W =
[[-1.19  0.82  1.21  2.26 -0.03 -3.59 -0.26 -0.99  1.41 -0.86 -3.43  0.96
   3.15  1.08  2.17]
 [-1.16 -2.66  1.41  0.77 -3.25 -0.41 -0.11  4.78  2.05  1.05  5.88 -2.60
   2.28  1.51  1.31]
 [ 2.60  2.01 -1.18  1.21  0.88  1.47 -0.69  3.14 -4.24 -2.89  2.39  1.38
  -3.47 -4.75  0.68]
 [ 1.24  0.10  0.34 -1.13 -0.37  0.46  1.53  1.27 -1.52  2.78  1.35 -1.27
   0.15  0.18 -0.91]
 [ 0.57 -1.10 -1.40  0.21 -1.38 -0.07 -0.03 -1.33 -0.50  4.93 -0.58 -2.34
   2.66  0.49 -0.46]
 [ 1.68 -2.31  1.21  4.81  0.64  2.84 -0.81  1.46  1.25 -1.69 -3.25 -3.02
  -0.48 -1.44  2.29]
 [ 0.15  1.00 -2.15 -2.58  4.89  2.49 -0.27 -0.73  0.10  0.67 -5.58 -0.97
   0.24  1.83  1.08]]
The entry just right of the smallest entry -> -0.97
What is the 2nd smallest entry? -4.75
What is the 3rd smallest entry? -4.24
The entry just right of 0.64 is 2.84
What is the 4th entry in reading order? 2.26
The third largest entry is 4.89
What is the median entry? 0.21
What is the maximum? 5.88
What is the second largest entry? 4.93
What is the second entry in reading order? 0.82
The centre entry is 1.27
What is the minimum? -5.58
The 5th entry in reading order: -0.03
What is the entry just left of -0.27? 2.49
What is the entry just left of 1.25? 1.46
The third entry in reading order -> 1.21
What is the entry just right of the centre entry? -1.52
The 1st entry in reading order: -1.19
What is the entry just left of the largest entry? 1.05
The entry just left of 2.39 is -2.89
